k757: [ 5.24 -2.00  2.20 -3.71  3.67  6.09  2.47 -2.19  3.30  5.03  0.46  5.39
 -4.40  5.32  0.79 -1.05 -2.36  5.31]
k884: [-3.87 -0.13 -2.47  1.33 -2.73  4.62 -1.24 -4.95 -0.41  0.45 -6.74 -0.09
  5.10  1.25 -0.43 -5.39 -0.47 -2.35]
k185: [-2.73 -0.47  5.10  0.45 -5.39 -0.09 -6.74 -0.43 -4.95 -1.24 -2.35 -2.47
 -0.41 -0.13  1.33  4.62  1.25 -3.88]
k561: [-2.02  2.20 -3.71  3.67 -8.75 -3.56 -2.41 -2.44 -2.95 -3.25 -4.78 -2.12
  1.94 -1.71 -0.13 -1.62  0.11 -7.96]
k978: [ 1.05  0.52  1.64 -5.08  3.99  5.04  3.91 -2.34  4.10 -5.54  1.74  1.71
 -3.16 -0.05 -4.47 -3.89  0.22  3.24]
back: [-2.73  1.33 -2.47 -0.13] -> k884
order: [-3.88 -2.73 -0.47  5.10  0.45 -5.39 -0.09 -6.74 -0.43 -4.95 -1.24 -2.35
 -2.47 -0.41 -0.13  1.33  4.62  1.25] -> k185
order: [ 3.24  5.04  1.74 -4.47  3.99  3.91 -3.89  4.10 -0.05  1.05  0.22 -2.34
 -5.08 -5.54  1.64  0.52  1.71 -3.16] -> k978
order: [ 0.45 -5.39 -0.09 -6.74 -0.43 -4.95 -1.24 -2.35 -2.47 -0.41 -0.13  1.33
  4.62  1.25 -3.88 -2.73 -0.47  5.10] -> k185

k621: [-0.13  3.35  0.99  0.22 -1.61  0.45]
k422: [-2.53  2.40  3.85  3.29  0.58 -5.44]
k872: [3.94 1.89 0.62 1.17 4.14 2.46]
k208: [ 1.14 -1.37 -0.85  0.14  1.46  1.51]
k558: [-0.46  0.21  2.77 -7.91  2.15 -0.32]
k926: [ 1.00 -3.68  1.75  0.06  1.58 -3.35]
k288: [ 3.36  0.99  0.45  0.22 -1.61 -0.13]
k87: [ 2.17  0.44 -2.47 -1.95 -0.81  0.89]
k619: [-0.62  0.37  1.66 -7.14  1.22 -0.75]
back: [0.44 2.17] -> k87
order: [ 0.22 -1.61 -0.13  3.36  0.99  0.45] -> k288

k742: [ 3.50 -0.45 -0.53 -0.51]
k691: [ 2.99  2.05 -0.81 -0.25]
k887: [-0.45  3.49  5.28 -0.51]
k241: [ 5.28  3.50 -0.45 -0.51]
k889: [-0.51 -0.45  5.29  3.49]
order: [ 5.29  3.49 -0.51 -0.45] -> k889
present: [-0.45  3.49  5.29 -0.51] -> no
back: [-0.51 -0.45  3.50] -> k241
order: [-0.51 -0.45  3.50  5.28] -> k241
order: [-0.51  5.28  3.49 -0.45] -> k887

k587: [-1.64 -2.49  3.62  1.09  2.64  4.56  2.56  0.55  2.43  2.56  4.58 -5.68
 -1.29  2.64 -4.56  3.48 -4.07  2.32 -7.14  4.75 -1.84 -4.53  1.26 -0.20
  1.64  1.80  3.68  0.75 -2.84 -2.06  2.37 -1.06  2.98  1.43 -4.64  0.75
 -0.95  2.48 -0.99 -0.96  1.11 -0.17 -2.82  0.69 -0.66 -1.87  3.08 -1.77
  4.54  3.73 -0.80 -4.46]
k362: [ 0.42 -1.89  0.98  0.67  1.06  0.12  0.19  0.29  0.51  1.67  0.91 -1.15
 -0.52 -1.35 -1.33 -0.86 -0.14  0.31 -0.43 -0.06 -1.66 -1.80  0.36 -0.39
  0.18 -0.85  0.28 -0.08 -1.16 -0.54 -0.27 -1.15 -0.92 -1.91 -1.00 -0.36
 -0.26  1.74  0.01 -1.14 -0.02 -2.06 -0.67 -1.87 -0.43 -0.97 -0.76 -0.15
  0.14  0.48  1.86  0.54]
k717: [-0.67  0.48 -0.86 -0.14  0.18  0.67  1.67  0.12 -0.43 -2.06  0.19  1.86
  0.42 -0.02 -1.16 -1.89  0.98 -0.85 -1.00  0.51  0.14 -0.08 -0.06 -0.28
  0.28  0.91 -1.66 -0.92 -0.97  0.36 -0.76 -1.35 -1.15 -0.39 -1.91 -0.15
 -0.26  0.31  0.54 -0.52  0.01 -0.53 -1.33  0.29 -1.87 -0.43  1.06 -0.36
 -1.80 -1.14 -1.15  1.74]
k20: [-0.08 -0.15  1.67 -0.52 -1.89  0.12 -0.14 -1.15 -0.76  0.29 -0.92 -0.28
  0.54 -1.35 -0.43  0.01  0.48  0.19  0.18 -0.02 -0.36  0.14  1.06  0.51
 -1.87 -2.06  0.28  0.42 -0.06 -0.43 -0.39  0.91 -1.14  0.36  1.74  1.86
 -1.80  0.31  0.98 -1.00 -0.97 -1.33  0.67 -0.85 -1.66 -1.15 -0.54 -1.16
 -0.67 -1.91 -0.26 -0.86]
k942: [ 3.84 -3.66  5.09 -3.51 -0.89  0.25 -1.96  4.51  0.96 -1.64  5.58 -1.83
 -4.63 -3.29 -4.45  0.09 -3.59 -1.84 -0.63 -1.55 -5.08 -3.55  3.73 -3.33
  5.56 -3.95  5.55 -2.64 -5.11 -5.11 -4.01 -4.59 -1.22 -1.67  0.24 -4.01
 -2.74  5.94 -4.37 -4.26 -0.18 -3.93 -5.67 -2.52 -5.78 -4.94 -3.04 -3.61
  1.10 -2.61 -2.37 -1.80]
order: [-0.76 -1.35 -0.08 -0.97  0.48  0.31  0.29 -0.92 -0.52  0.01  0.42 -1.00
 -0.67  0.98  0.19 -0.14 -0.39 -1.15 -1.15 -1.91 -0.36 -0.02  0.18 -0.15
 -0.43  1.67  1.74 -0.43 -1.66 -1.80 -1.33 -0.54  0.12  0.91 -0.85 -0.27
 -1.16  1.06 -1.14  0.54 -1.87  1.86  0.28  0.67  0.51 -0.26 -0.06 -2.06
 -1.89  0.14 -0.86  0.36] -> k362
order: [ 0.12 -0.08  0.31 -0.14  0.29 -1.80 -0.43  0.28 -1.66  0.42 -1.89  1.67
  0.19  0.67 -1.14 -0.06 -0.67  0.18 -0.85 -1.15 -1.87 -0.39  0.01  0.36
 -1.15 -0.36  1.06 -0.97 -1.35  0.48 -0.86 -0.15 -1.33  0.91 -0.28 -0.92
 -0.02  0.98 -1.00  1.74 -0.52  0.14  1.86 -1.91 -0.54  0.54 -0.43 -0.26
 -2.06  0.51 -1.16 -0.76] -> k20
order: [ 1.43  1.26  2.64  0.69  1.11 -4.53 -5.68  4.54 -0.17 -2.82 -2.06  2.48
 -1.87  4.56 -0.20  0.75 -0.80  3.08  4.58  1.80  2.43  2.56 -0.95  2.98
 -4.56  2.64 -4.46  3.68 -1.29 -2.84 -1.64  3.73  0.55 -1.84 -4.64  2.37
  2.32  4.75 -4.07  3.62 -0.99 -0.96 -0.66  2.56 -7.14  1.64 -1.06  1.09
 -1.77 -2.49  3.48  0.75] -> k587
back: [-2.82 -0.17] -> k587
order: [ 0.54  1.86  0.48  0.14 -0.15 -0.76 -0.97 -0.43 -1.87 -0.67 -2.06 -0.02
 -1.14  0.01  1.74 -0.26 -0.36 -1.00 -1.91 -0.92 -1.15 -0.27 -0.54 -1.16
 -0.08  0.28 -0.85  0.18 -0.39  0.36 -1.80 -1.66 -0.06 -0.43  0.31 -0.14
 -0.86 -1.33 -1.35 -0.52 -1.15  0.91  1.67  0.51  0.29  0.19  0.12  1.06
  0.67  0.98 -1.89  0.42] -> k362
tags:
[-1.15] -> k316
[1.06] -> k464
[-0.14] -> k670
[-0.28] -> k564
key k362 11:  -> k316
present: [-1.55 -5.08] -> yes

k303: [-4.74 -1.43 -4.79 -0.04 -0.87 -2.58  0.03 -4.16  9.00  2.08  0.37]
k659: [ 2.59  3.77  3.86 -0.43  1.39 -2.11  1.46  1.24  3.39  2.28 -3.32]
k665: [-6.95  5.20 -7.15 -2.59 -4.82 -2.42  0.92 -3.10  6.66  4.32 -0.45]
k306: [-2.10 -2.00 -2.90 -5.26  0.15  3.92 -1.33  1.11  1.49 -2.12  2.24]
k715: [-2.00  2.24  1.11 -2.12  1.49 -5.26 -2.90 -1.33 -2.10  0.15  3.93]
k130: [ 2.59 -2.03  3.86 -0.43  1.39 -2.11  1.46  1.24  3.39  2.28 -3.32]
k710: [-2.77  3.84 -4.15 -4.70  3.60  2.66 -0.11 -1.91 -1.54 -2.73  4.33]
k519: [ 6.23  4.91  6.64 -0.60 -0.27 -3.31 -1.80 -2.59 -1.92 -3.84 -2.28]
order: [ 2.24 -2.12  1.49  1.11 -1.33  3.92  0.15 -5.26 -2.90 -2.00 -2.10] -> k306
present: [ 1.11  1.49 -2.12] -> yes
present: [-1.54 -1.91 -0.11] -> no
present: [ 0.92 -2.42 -4.82] -> no

k302: [-5.05 -2.72 -6.78  8.02 -4.03 -6.89 -1.50  3.07  2.81  3.84 -2.56 -0.28
 -2.28  1.82  9.04 -4.46 -2.02  1.14 -1.59  0.81 -1.50 -0.45 -7.03  0.16]
k984: [-3.68  7.50  1.17  1.06 -0.20  9.21  4.40  0.78 -6.03 -2.22  1.99 -7.90
  2.78  3.90 -6.31 -5.88  0.55 -4.76  1.73 -3.88 -4.64  0.49  0.80  2.44]
k846: [-5.05 -4.18 -8.77  6.28 -4.03 -6.89 -2.24  3.07  4.07  2.83 -3.32 -0.28
 -2.28  2.86  9.04 -4.46 -2.53  1.14 -2.54  1.48  0.08 -0.64 -7.03 -0.22]
k667: [-6.41  7.50 -0.81  1.06  0.76  7.20  2.92  2.30 -6.03 -2.22  1.23 -6.63
  0.61  5.98 -4.11 -5.88  1.07 -5.74  1.73 -3.21 -3.85  1.25 -3.90  2.06]
k335: [ 4.51  0.20  9.13 -7.63  4.59  5.18  1.45 -2.28 -2.24 -4.24  3.51 -0.28
  2.05 -3.38 -8.50  5.47  1.07 -0.82  0.31 -1.20  0.08 -0.07  7.06 -0.22]
k506: [-2.53 -6.89  1.14 -4.46  9.04  0.08 -0.22 -4.18  4.07 -5.05 -2.54 -2.28
 -3.32 -0.64 -7.04  1.48  2.86  2.83 -8.77 -2.24 -0.28  6.28 -4.03  3.07]
present: [ 6.28 -8.77] -> no
order: [-0.22 -7.03 -0.64  0.08  1.48 -2.54  1.14 -2.53 -4.46  9.04  2.86 -2.28
 -0.28 -3.32  2.83  4.07  3.07 -2.24 -6.89 -4.03  6.28 -8.77 -4.18 -5.05] -> k846
Table of tags by key:
[-0.28] -> k429
[1.25] -> k313
[-6.63] -> k455
[-7.90] -> k948
[2.06] -> k73
key k667 11:  -> k455
back: [ 2.44  0.80  0.49 -4.64] -> k984
back: [-1.50  0.81 -1.59  1.14 -2.02 -4.46  9.04  1.82] -> k302
which: [-3.68  7.50  1.17  1.06 -0.20  9.21  4.40  0.78 -6.03 -2.22  1.99 -7.90
  2.78  3.90 -6.31 -5.88  0.55 -4.76  1.73 -3.88 -4.64  0.49  0.80  2.44] -> k984

k729: [ 6.99 -7.22 -8.52 -0.83  7.26  8.82  6.66 -9.20 -1.37  2.49 -7.87 -6.65
 -8.04 -9.18  2.66  6.40 -6.75  7.94  7.86  7.78  3.41  5.30  8.76  1.37
 -4.21  2.82 -8.17 -4.54  8.64 -1.43 -4.59 -2.85  7.76  1.51  8.20 -1.05
  6.78 -6.77 -2.80  4.42 -1.61 -6.57 -3.66  4.19  8.36 -3.33  8.59 -0.61
 -8.15  6.66 -0.86  3.08  5.83 -7.37 -3.53 -2.95  6.14  7.29  8.17]
k232: [-2.39  4.79 -6.02  2.15  3.69  7.33  3.91 -2.45  8.17  0.59 -7.83  3.91
 -3.29 -2.07 -3.56  3.78  2.25  6.75 -9.40  3.52 -3.17  3.34  4.89 -6.67
  1.55  0.21 -3.61 -9.22  9.47  4.09  7.35  4.48  4.86  4.29 -1.27  9.46
  2.26  5.93 -5.06  5.48 -2.70  8.37  5.15  5.98  5.16 -0.82 -7.35  0.85
 -2.94 -0.58  2.42  3.55 -7.53 -8.94 -2.90 -4.45  6.49  2.83  1.87]
k242: [-5.42  6.33  3.53  1.76 -4.77  1.67 -1.45 -1.93  2.45  5.89 -7.54  1.51
 -3.47  8.63 -4.43  2.92  2.92 -5.25 -1.58 -1.18  9.04 -4.07 -7.58  2.60
 -0.35  8.96  0.86 -6.63  5.28 -2.41  4.49  1.37  0.53 -7.51  6.63  8.68
  8.60  2.82  2.90 -5.43  6.36 -0.71  8.26  5.73 -0.19 -7.03 -6.21 -8.57
 -0.38  8.13  6.18 -7.92 -1.13 -7.28  5.67 -1.10 -6.15  5.65 -1.86]
k393: [-3.54 -6.01  2.21  7.80  2.22  8.18  8.40  7.21 -6.98  8.07 -5.44 -9.28
  2.03 -5.65 -3.99 -0.03 -7.58  8.64  6.00 -5.21  5.99 -3.68 -5.29  4.27
  4.75  0.51 -4.74  6.57  5.74 -2.49 -3.16 -1.23  2.68 -3.59 -5.28 -2.77
  1.42  5.09 -7.11 -8.34  6.68 -5.77  9.02  6.82  2.59  6.93  0.67 -4.18
  2.43  8.28 -3.28 -6.06  7.70  2.55  9.12 -4.81 -4.09 -6.13 -3.55]
k696: [-2.39  4.79 -6.02  2.15  3.69  7.33  3.91 -2.45  8.17  0.59 -7.83  3.91
 -3.29 -2.07 -3.56  3.78  2.25  6.75 -9.40  3.52 -3.17  3.34  4.89 -6.67
  1.55  0.21 -3.61 -9.22  9.47  4.09  7.35  4.48  4.86  4.29 -1.27  9.46
  2.26  5.93 -5.06  5.48 -2.70  8.37  5.15  5.98  5.16 -0.82 -7.35  0.85
 -2.94 -0.58  2.42  3.55 -7.53 -8.94 -2.90 -4.45  6.49  2.83  7.99]
k415: [-8.21  7.27  2.54 -0.89  5.51 -1.80 -1.30  3.77 -7.40  7.69 -0.81  0.62
  1.95  8.01 -3.53 -2.38 -8.14  3.83 -2.95 -1.27 -1.40 -6.64 -6.57  5.45
 -8.69 -4.82 -5.48 -3.53  5.59 -4.15 -7.31  8.97  3.27  6.02  6.58 -8.71
  0.45  0.77  9.39 -5.93  2.41  3.24 -7.73  7.88  9.23 -6.36  1.08 -8.45
 -9.51  6.19  3.40 -9.42 -1.82 -5.10 -8.07  4.37 -7.99  1.65  4.92]
k315: [ 6.85  2.14 -4.22  9.42 -4.72  7.97  7.95 -2.69  5.01  4.81 -9.43 -4.77
  6.81 -3.26  4.94 -8.88  6.40  3.56 -9.49  3.82 -8.31  3.42 -3.11 -6.25
  3.25  5.87  2.32 -7.79 -6.71  8.53  8.84 -1.15 -3.20 -5.19 -1.11 -6.34
 -9.44 -5.80 -2.14 -1.81  9.42 -0.35  7.72 -0.77 -5.24  1.23 -8.59 -3.22
  8.96  2.24  4.57 -9.36 -4.95  4.18  3.46 -4.90 -3.34 -2.77  0.60]
present: [6.82 2.59] -> yes
present: [ 7.21 -6.98  8.07 -5.44 -9.28] -> yes
present: [-1.27  9.46  2.26  5.93] -> yes
order: [ 7.99  2.83  6.49 -4.45 -2.90 -8.94 -7.53  3.55  2.42 -0.58 -2.94  0.85
 -7.35 -0.82  5.16  5.98  5.15  8.37 -2.70  5.48 -5.06  5.93  2.26  9.46
 -1.27  4.29  4.86  4.48  7.35  4.09  9.47 -9.22 -3.61  0.21  1.55 -6.67
  4.89  3.34 -3.17  3.52 -9.40  6.75  2.25  3.78 -3.56 -2.07 -3.29  3.91
 -7.83  0.59  8.17 -2.45  3.91  7.33  3.69  2.15 -6.02  4.79 -2.39] -> k696

